Each row below holds a small network's activations on one input, seen along a few directions.
Each table varies a few parts of the input and shows all the possible inputs, shuffled.
Descriptions start from the smaller parts, as in this example, which fits no table here: one of 5 places around a ring, together with either a single point or one of 11 places around a ring or (one of 3 separate values, together with one of 6 places along a line).
Shared parts are said once, and a part with two or three values counts as separate values.

Rows:
row 1: [ -6.6 -18.7   3.5 -17.9  11.0 -18.1 -22.7   9.0  -2.2   0.9  14.3  -5.2
  11.2   2.1  -0.6]
row 2: [ -3.7  20.1   8.6   5.1  -1.9   0.9   7.5 -18.9   3.0 -15.1 -23.2   1.2
 -14.8 -13.1   9.9]
row 3: [  5.4 -15.1  13.5  -7.5   3.4  -1.0 -11.7   2.5  14.3   3.2   2.9  -2.9
   8.9  -8.3   6.7]
row 4: [ -4.1  -5.6  17.8   7.7  -4.5  -0.7  -6.2 -18.3   3.1  -7.6 -12.3  -5.4
  -6.4 -19.9  19.4]
row 5: [ -1.4  14.2  -2.4 -12.6  16.5  -3.4   1.8   4.9  -8.7  -9.0  -3.2   8.4
   4.4   1.4  -5.8]
row 6: [ -6.7   3.1  -7.8 -20.8  16.7 -18.1  -6.8   5.8  -0.8  -6.8   4.3   3.7
   2.7   9.5 -12.6]
row 7: [  1.5  15.3   2.1  -3.2   2.8 -11.1   8.6 -11.4   2.0 -11.8 -15.6  -4.8
  -6.2  -5.9   5.7]
row 8: [  0.5 -10.2  11.9  -0.4   0.4 -10.9  -5.4  -8.1   2.4  -4.6  -5.5 -13.7
   0.5 -13.0  17.4]
row 9: [  8.4  -2.6 -59.7  70.9 -62.8  66.6  45.6  27.1 -17.1  58.4  36.9  13.1
 -12.1  53.2 -40.9]
row 10: [  6.4   9.7   4.8 -11.5   4.7   0.7   3.9   0.0  14.1  -6.0  -8.2   5.7
   1.0   0.8  -4.3]
row 11: [  0.4 -10.3   7.6  -9.6  13.7  -4.9 -14.6   7.4 -10.0  -1.5   9.5   0.0
  10.6  -6.9   5.0]
Q: What do these inputs look like to the network?
A: either a single point or (one of 2 separate values, together with one of 5 places along a line)
Q: A walk changes only the place on the line of 5. It starts at row 6 and steps to row 5. List the rest of the walk in order.
A: row 10, row 7, row 2
Q: Change only the choice among 2 separate values in row 10. List by row number the other rows that result.
A: row 3

Rows:
row 12: [ 11.6  -7.6  27.5  26.0 -18.7  23.0  26.2 -44.8  54.6  -7.8 -40.6  -9.3
 -28.3 -39.2  26.6]
row 13: [ 29.9  19.1   4.3 -46.5  58.2 -23.2  -2.4  23.3  -8.6 -21.8  -2.9   3.0
  24.4 -15.9   1.0]
row 14: [ -5.4  -8.2  14.5  17.7 -11.4 -22.5 -15.2 -40.7   2.9  -9.7  -7.7 -23.1
 -36.0 -28.6  23.5]
row 15: [ 12.0   1.8 -84.7  68.1 -80.7  64.4  57.1  42.3 -21.0  67.4  37.0  13.5
 -21.2  92.3 -68.5]
row 16: [ 11.5 -32.6 -71.6  94.3 -71.6  64.1  53.9  38.6  -5.1  85.7  58.2   8.9
 -13.2  55.4 -43.8]
row 17: [ -5.3  56.0   3.5  -5.9  17.7 -21.9   5.9 -31.7 -24.3 -34.9 -34.8  14.3
 -24.2 -26.2   5.8]
row 18: [ 13.1  29.2 -83.1  68.3 -49.4  90.0  73.1  28.7 -39.9  45.9  48.1  46.2
 -14.4  72.0 -70.6]
row 19: [ -9.4   5.2  34.2  23.2 -19.0  -2.9 -26.0 -28.6 -29.0 -19.6 -16.8 -19.5
 -20.0 -32.6  45.3]
row 20: [  7.9   6.9  43.3  31.0 -25.2  40.8  11.6 -30.2  19.9 -17.1 -45.0  -3.1
 -18.9 -41.5  54.1]
row 21: [-25.1 -50.3   3.1 -16.2  34.1 -41.2 -20.7 -18.8  -1.5  -6.8   7.1 -12.7
   8.7 -15.7  12.2]
row 22: [-11.9  40.9  -1.3  -3.5 -20.7 -37.7   0.4 -25.9   0.2 -27.0 -25.6 -19.7
 -25.5  -0.6   4.9]
row 23: [ -7.0  17.2  13.1 -53.1  57.0  -6.7 -33.2  26.1   7.5 -20.0  11.6  33.7
  12.3   4.6 -31.5]
row 24: [ -3.1 -49.4  13.6 -33.3  18.5 -17.8 -54.9   3.7  36.6   7.2  26.1  13.4
  22.0  -1.0 -11.0]
row 25: [-13.2  -0.8   4.4 -62.8  14.8 -27.3 -37.7  25.4  27.9  -2.3  13.4   6.0
  10.8  28.3 -25.4]
row 26: [-10.3 -32.2  37.1 -35.0   9.5   0.6 -60.4  22.3   1.3   0.7  24.4  16.5
  27.1 -12.7   1.7]
row 27: [  2.8  41.4  13.8   7.2 -25.6   3.6  35.5 -30.3  41.3 -21.8 -55.9  -5.6
 -15.6  -9.4   8.5]
row 28: [ 10.8  59.5  23.2   5.6   8.6  18.9  41.4 -39.9  21.2 -25.0 -63.9  23.0
 -14.0 -24.6  12.5]
row 29: [-24.2  15.4  -8.5 -35.2  68.1 -31.1  -3.0  -0.5 -25.5 -35.1 -16.3  13.2
   3.6 -12.9  -3.8]
row 30: [ 27.1 -45.2  19.4 -22.7  24.1 -34.1 -19.4   4.4  16.6   6.2  16.9 -25.3
  31.0 -16.3  16.1]
row 31: [  2.0 -15.6 -61.6  92.7 -74.8  93.1  28.4  43.2 -36.0  85.2  54.9   2.0
   7.5  48.4 -29.3]
row 32: [-30.7   2.1 -12.1 -36.1  26.2 -50.9  -5.8  -1.9  -3.1 -23.6  -9.3 -14.9
   4.0  15.0   2.4]
row 33: [ 21.8   6.1   2.0 -47.8  19.1 -43.9  -1.7  20.3  13.8  -9.1   4.4 -28.2
  24.0  12.4   5.0]
row 34: [-29.3 -32.9  25.2 -12.6  25.0 -23.3 -28.4  -5.5 -34.9 -15.2   2.2 -11.1
  17.1 -24.7  30.0]
row 35: [ 24.1 -26.0  40.8 -23.3  16.1 -14.1 -24.6  20.3 -15.0  -1.6  14.6 -21.4
  38.9 -26.6  34.1]
Q: Changing only one part turns row 14 into row 19. The same change can be made to row 12. Which row results?
A: row 20
Q: What do these inputs look like to the network?
A: one of 4 places along a line, together with either a single point or one of 5 places along a line
Q: List by row number the other rows that have the place on the line of 4 in common with row 13.
A: row 17, row 18, row 23, row 28, row 29

Rows:
row 36: [  1.6 -27.2  18.2  -4.7 -12.9  -9.8 -14.7  -8.7  29.9   3.3  -2.1 -11.1
  -2.3  -6.3  10.0]
row 37: [ -2.5   9.7   0.2 -27.3  14.1 -16.7  -4.7  -3.2  30.6  -9.5  -9.0   5.0
   0.3   5.2 -13.1]
row 38: [-10.8 -28.0  11.3 -15.4  15.0 -31.2 -25.2   2.7 -11.8  -5.4   9.0 -25.5
  13.4 -11.7  23.1]
row 39: [ 13.4  28.7   8.5  -6.8   9.6   6.4  23.8  -4.2  15.8 -12.9 -29.5   5.4
  -0.6  -9.3   4.8]
row 40: [ 20.8  -2.5  22.9  16.7 -17.1  15.0   8.1 -16.0  15.5  -0.1 -12.9 -11.1
  -1.9 -23.0  25.4]
row 41: [  4.4 -21.0 -51.3  70.5 -50.5  60.5  35.7  21.5 -19.9  56.6  39.9  10.1
  -8.4  38.7 -30.0]
row 42: [ -3.6 -27.2  25.8 -12.7  10.9   1.1 -31.3   6.0  -1.6   1.6  10.8   3.2
  20.9 -16.1  13.3]
row 43: [  0.7   3.3  12.3 -36.9  37.2  -7.7 -23.9  15.3  -0.3 -13.8   7.0  16.3
  13.1  -5.5  -8.0]
row 44: [ -0.9   1.4  -0.3 -37.1  37.0 -46.2 -14.5   4.5 -14.4 -18.1   4.2  -7.2
  12.6  -2.6  -1.4]
row 45: [  7.0  17.2 -59.0  41.0 -47.3  46.4  38.8  34.3 -17.7  43.3  31.9  15.3
  -7.1  61.1 -49.3]
row 46: [-14.7  10.2  11.8  21.4  -9.8  -5.2  -5.1 -27.7 -13.5 -12.7 -20.1  -9.5
 -22.7 -24.9  24.0]
row 47: [-15.4  35.4  -0.3  -8.9  13.9 -12.6  13.0 -24.4 -12.6 -32.5 -29.3   9.3
 -17.2  -5.6   1.3]
Q: What do these inputs look like to the network?
A: one of 2 separate values, together with either a single point or one of 5 places along a line
Q: Changing only the choice among 2 separate values turns row 40 into row 39. The same change can be made to row 46. Which row results?
A: row 47
